These are the activations of a small neural network, seen along a few directions. Each row is one input.
In each table, some parts of the input vary, and every possible input appears once, in random order.
A made-up example of a description, with smaller parts first: one of 2 separate values, together with either a single point or one of 11 places along a line or (one of 4 places along a line, together with one of 5 places around a ring).
Shared parts are said once, and a part with two or three values counts as separate values.

Other details of the inputs shift rows strongly along two fixed directions, in all tables alike. That doesn't count.

Rows:
x1: [ -9 -10 -10 -14  -9 -27  -1  -5  -6 -26   2   2  -8 -32]
x2: [  2   4   8  13   7   2  -2   4   3  21  -5 -11  15  21]
x3: [ -1   9  -6  -6   0  -6   4   2  -2 -13   3  -4  -7  -9]
x4: [  3 -20 -14   2  29 -18  -6   3  16  29  -9  -2  28  25]
x5: [13  8 22 11 -3 31 -8  6 -2 22 -2  6 -7 25]
x6: [  2 -13 -10   2  10   0   0  -2  10  17  -7   0  20   9]
x7: [ -7  45  27   9 -17  48  11  11 -15  -3   2  -5 -25  14]
x8: [ -7  22  12   2 -11  27  11   2  -9 -14   7   5 -17  -3]
x9: [-10  24  24   9 -18  34   8   4 -15  -1  -2  -3 -17   5]
x10: [ 21 -32 -20  -3  18 -27 -18  -8  22  25  -1  -1  20   7]
x11: [-1 -8 -8  2  8 -3  2 -2  8  5  3  4  9  7]
x12: [ -6   6   2  -2 -13  11   6  -3  -8 -17   2   5 -10 -12]
x13: [-5 -3  1 -3 -4 -5  2 -2 -5 -4 -2 -2 -2 -8]
x14: [ -6  11  -8 -12  -7 -15   5   1  -7 -35   7  -2 -19 -29]
x15: [  6 -25 -15   1  22 -37  -7  -3  14  18  -6 -10  30  10]
x16: [ -6   0  -2  -2  -9   3   3  -4  -5 -18   2   6  -7 -15]
x17: [-9  9 22  8 -4 24  5  2 -9 14 -9  2 -4 18]
x18: [  0  -3 -28 -19  -6 -27   4  -6   3 -36  13  -3  -7 -45]
x19: [ -1   9  -3  -4  -4   9   8   0  -2 -11   6   2  -6  -8]
x20: [ 14  -3   1  -4  -8  -2 -10  -3   0  -7   7   4 -12  -9]
x21: [ -5 -17 -22 -11  -5 -31  -1  -7   3 -29   6   6  -1 -32]
x22: [ -3  -3  13   9  13   7  -3   4   2  28 -10  -2  15  32]
x23: [ 18  -7   9   8   8  11 -12   5   6  31  -3   7   9  26]
x24: [-3 -2  4  2  5 -9 -2  0  0  4 -4 -4  5  4]
Each input here is: one of 4 places along a line, together with either a single point or one of 5 places around a ring.
Question: The inputs of x19 and x18 match in every part but the place on the line of 4. If x15 is changed in the same way as x19 into x18, which row does it become?
Answer: x2
Question: Change only the place on the line of 4 in x9. List by row number the other rows that result.
Answer: x1, x13, x17
Question: Which other rows agree with x8 in the place on the line of 4? List them by row number.
Answer: x5, x14, x16, x17, x24
Question: A walk changes only the place on the ring of 5. It starts at x22 and steps to x4. List the rest of the walk in order.
Answer: x11, x21, x1

Rows:
x25: [  3  38  37   7 -43  45  -1   3 -25 -29  14   4 -48 -18]
x26: [  6   6   4  -8 -16  -8  -6  -1 -11 -29  15   4 -26 -26]
x27: [ 22 -31  -7   7  14 -10 -14  -5  16  29  -4   7  23  11]
x28: [  3 -20   4   6  14 -13 -11  -3   9  29 -12  -6  21  22]
x29: [ -8 -13 -12 -16 -11 -33  -4  -5  -8 -37   4   6 -18 -41]
x30: [ -6 -11  -7   0  11 -20   4  -1   2   7  -8 -12  20  -1]
x31: [-12  31   6  -3 -12  10  15   3 -11 -32  12  -7 -25 -18]
x32: [-14  17  20  10   3  24   7   9  -9  13  -9  -1   5  24]
x33: [ -5   0 -10   5   9  -1   6  -2   6   9   0  -7  17  11]
x34: [-14  37  20  12 -11  43  16   7  -9 -13   6   5 -18  15]
x35: [-15   2   1  -3   1  -1   9   5  -6  -5  -6   3   3  -5]
x36: [  1 -14 -21   0  18 -26   5  -4  14  13  -2 -16  25   4]
x37: [  7  21  17   3   1  52   5   3  -1  16   0   9 -12  30]
x38: [ 16 -16 -21  -5  12 -22  -9   1  15  15   1  -7  15  -3]
x39: [  0 -29 -11  -1  17 -32 -11  -4  11  12  -9   4  19   9]
x40: [ 19 -21  -2   6   9  -9 -18  -3  11  26  -1   2  19  13]
x41: [ -9   2  26  14  -6  32   0   0  -4  29 -13   5   0  30]
x42: [ -9 -14  -7   2  19 -16   2   5   8  17 -12   0  28  15]
x43: [ -1  49  23   1 -29  49   6  11 -20 -26  12   6 -46  -7]
x44: [  2 -20  -6  -5   5 -32  -9  -7   5   4  -8  -9   9  -7]
x45: [ -6   0  11   5 -14   3  -5  -3  -7  -8  -3   2  -9  -3]
x46: [-13  29  24   6 -14  28  14   4 -18  -5  -7 -11 -12   4]
x47: [ 16 -27 -15  -6  15 -31 -16  -1  10   9   4   5  14  -1]
x48: [ 15 -28 -15  -6  12 -30 -13  -2  11   3   4   9  12  -1]
x49: [ 13 -18  -3  -3  -6  -5  -9  -7   5   2   5   7  -2 -12]
x50: [ 10   1   2  -4 -25  -1  -8  -4  -7 -31  14   7 -23 -33]
x51: [ 17 -17   2   5  17 -14 -13   0  11  31  -3  -1  18  25]
x52: [-17  19   5  -5 -21   1   9  -1 -19 -36   2  -5 -17 -30]
x53: [15 11 31 18 -5 35 -8  2 -1 32 -3 -1 -2 32]
x54: [ -1 -16   4   2  14 -16 -10   1   3  15  -8  -3  10  16]
x55: [ -9 -18  -4  -9   1 -21  -3  -4   0  -2  -4   6  -2  -7]
x56: [-12  -8 -19 -10  -8 -28   9  -6  -7 -31   0  -2   0 -41]
x57: [ -6  17  15  19   6  34  12   6   2  27  -4 -10  11  37]
x58: [-10 -23 -12   0  18 -16   5  -2  10  30 -16  -3  35  14]
x59: [17 -4 -8  1 19 12 -3  3 14 26 -4  8 13 26]
x60: [ -6   6 -18  -9   3 -24   8   0   2 -31  11  -5  -8 -27]
x61: [ -6 -12 -32  -9   0 -34   6  -7   7 -30  10  -4   9 -31]
x62: [13 -5 13  7  4 17 -6  3  0 19 -1 13  0 20]
x63: [-15  -1 -12  -9 -11 -22   8  -3  -7 -32   1  -4  -1 -33]
x64: [ 16  -7 -15  -4   3   4  -4  -2   9   2   2   4   3  -7]
x65: [-7  2 -1  5 17 16 10  1 11 21 -3  2 15 28]
x66: [ -5  -2 -14   3   4   1   9  -4   4  -3   3  -1  11  -4]
x67: [  9  13  -2  -1  -1  15   0   4   3  -5   5   7 -10   6]
x68: [-14  40  13   2 -19  30  15   5 -17 -34  14   0 -33 -13]
x69: [ 11 -17   4   0   9   3  -6  -2   8  22  -1  11   6  19]
x70: [ -2 -27 -23 -14  -8 -47  -8 -12   0 -31   2   2  -4 -47]
x71: [  6  11  -3 -11 -16  24   2  -3  -4 -19   9   4 -23 -18]
x72: [  6  34  19   4  -9  33   4   9  -7   3   5  -2 -25  11]
x73: [-10  10  12  13   5  40  14   1   3  29  -5  -2  13  35]
x74: [ 10   1 -19 -13   2 -22  -4   1   5 -17  10  -2 -10 -22]
x75: [13  3  5 12  7 29 -3  6 11 33 -4  2 12 33]
x76: [-13   8  -5 -13  -5 -22   8   1 -11 -33   2  -9 -11 -32]
x77: [ -5 -17  -7   2  26 -22   0   4   9  24 -12  -8  32  18]
x78: [-17  -7 -16 -17  -3 -29   9  -3  -5 -30   1   2  -3 -36]
x79: [-5 -3 13  5  5  1 -7  3 -4 13 -7  1  3 19]
x80: [ -8  18  34  16 -13  37  -4   1 -12  16  -9  -1  -9  30]
x81: [ -7  -1 -24 -12   2 -20   9  -4   3 -31  10   3  -2 -28]
x82: [ 17 -12 -17   0  11  -9 -10   3  16  22  -2  -4  17   7]
x83: [  6  30  23  10 -13  43   3   8  -6  16   1  -7 -16  20]
x84: [ -8   2   1 -13 -13 -25  -4  -4 -13 -36   5  -4 -23 -32]
Question: What do these inputs look like to the network?
Answer: one of 2 separate values, together with one of 5 places around a ring, together with one of 6 places along a line
Question: The inputs of x48 and x67 match in every part but the place on the ring of 5. If x62 is changed in the same way as x48 into x67, which row does it become?
Answer: x59
Question: Change only the choice among 2 separate values in x40. List by row number the other rows that result.
Answer: x47
Question: A walk changes only the place on the line of 6. It starts at x31 and steps to x60. List the rest of the walk in order.
Answer: x68, x34, x81, x65

Rows:
x85: [-29  25  15   2   0  13  26  10 -13 -11  -5  -6  -7   2]
x86: [ 3  8  5  7  6 19 -4  5  9 26 -4 -1  0 27]
x87: [ -7  14  18   3 -17  14   2   2 -10  -7   6   3 -21  -2]
x88: [ 0  3 11  5  3 19 -3  0  4 23 -2 -3  1 25]
x89: [-11  16  24   7 -28  22   0   2 -17  -8  -4  -6 -20  -2]
x90: [ 13 -50 -36 -15  32 -54 -10 -15  26  19  -2  -3  35  -1]
x91: [-21  36   4  12 -15  33  24   0 -11 -20   8  -8   2  -1]
x92: [  5   0 -21 -13 -12 -15   0  -1   1 -25  13  -5 -15 -41]
x93: [ 27 -39 -43  -8  38 -61 -18  -3  28  17  -2  -4  33   1]
x94: [ 8 -1 12  6 13 15 -8  4  7 30 -2  0 11 37]
x95: [ 0  6 23 11 -3 25  6 -1 -5 20 -3  6 -4 26]
x96: [ 12 -19 -10   4  23   3  -5   5  18  32 -12  11  28  36]
x97: [ -2  -5  19  11  -5  13   0  -4  -5  21 -14  -5   5  20]
x98: [-18   1 -28  -4   8 -28  15  -5  10 -24   1 -11   9 -18]
x99: [-11   0   4  -7 -24 -12  -5  -7 -16 -38   0  -1 -23 -43]
x100: [-26  16  11  -2  12   6  15  11 -14  17 -22 -10  17  19]
x101: [  5   4   1  -6 -10 -22  -3  -2  -9 -30  13   3 -19 -29]
x102: [  4  12   4   0 -10  25   5  -1  -3  -2   5   5  -9  -8]
x103: [ 16   3 -17  -8  -5 -15  -3   2   1 -23  14  -3 -11 -31]
x104: [ 19 -24 -27  -8  16 -29  -8   1  20  14   3  -5  22  -8]
x105: [ 2 -6 10  7 14 18 -5 -4  7 29 -6  4 11 29]
x106: [ 7  6  6  8 -2 36  6  8  0 13 -2 10  5 17]
x107: [ 11 -13  -7   5  24   3  -8  -1  19  37 -11   5  23  30]
x108: [ 9 15  8  5  1 20 -6  9  3 11  1  1 -7 19]
x109: [-19   1   0  13  28   8  15   5   8  30 -12 -12  27  39]
x110: [ -2   7  21   8 -14  10  -7   3  -9   2  -5  -5  -6   5]
x111: [ -2 -28 -19 -10   1 -40  -5  -4   1 -22   4  13   5 -29]
x112: [  1   7   6  -7 -24 -18  -6  -4 -18 -40   6  -5 -22 -39]
x113: [ 12 -15 -30 -17  -4 -26   4 -10   5 -20  11  -1   0 -39]
x114: [-10  20  15  -3 -23  29   5   2 -19 -32   9  12 -32 -13]
x115: [ -9   0  -2 -12 -19 -18  -1  -7 -12 -42  10   9 -26 -45]
x116: [ 2 11 27 13 -2 23 -4  7 -3 20  0  4 -2 28]
x117: [  4  28  20  -1 -19  23   0   1 -17 -28  14   1 -33  -9]
x118: [ 15 -30 -39 -19  16 -49  -6 -12  21  -6   2   0  13 -21]
x119: [ -8 -10  13  14  -1   9  -7   3  -7  18 -14   6   8  19]
Question: What do these inputs look like to the network?
Answer: one of 5 places along a line, together with either a single point or one of 6 places along a line
Question: The inputs of x99 and x107 match in every part but the place on the line of 5. If x110 is changed in the same way as x99 into x107, which row does it become?
Answer: x108
Question: A walk changes only the place on the line of 5. It starts at x112 and steps to x101. List the rest of the walk in order.
Answer: x117, x93, x103
Question: A walk changes only the place on the line of 6. It starts at x114 and steps to x105. List the rest of the walk in order.
Answer: x90, x88, x94, x117
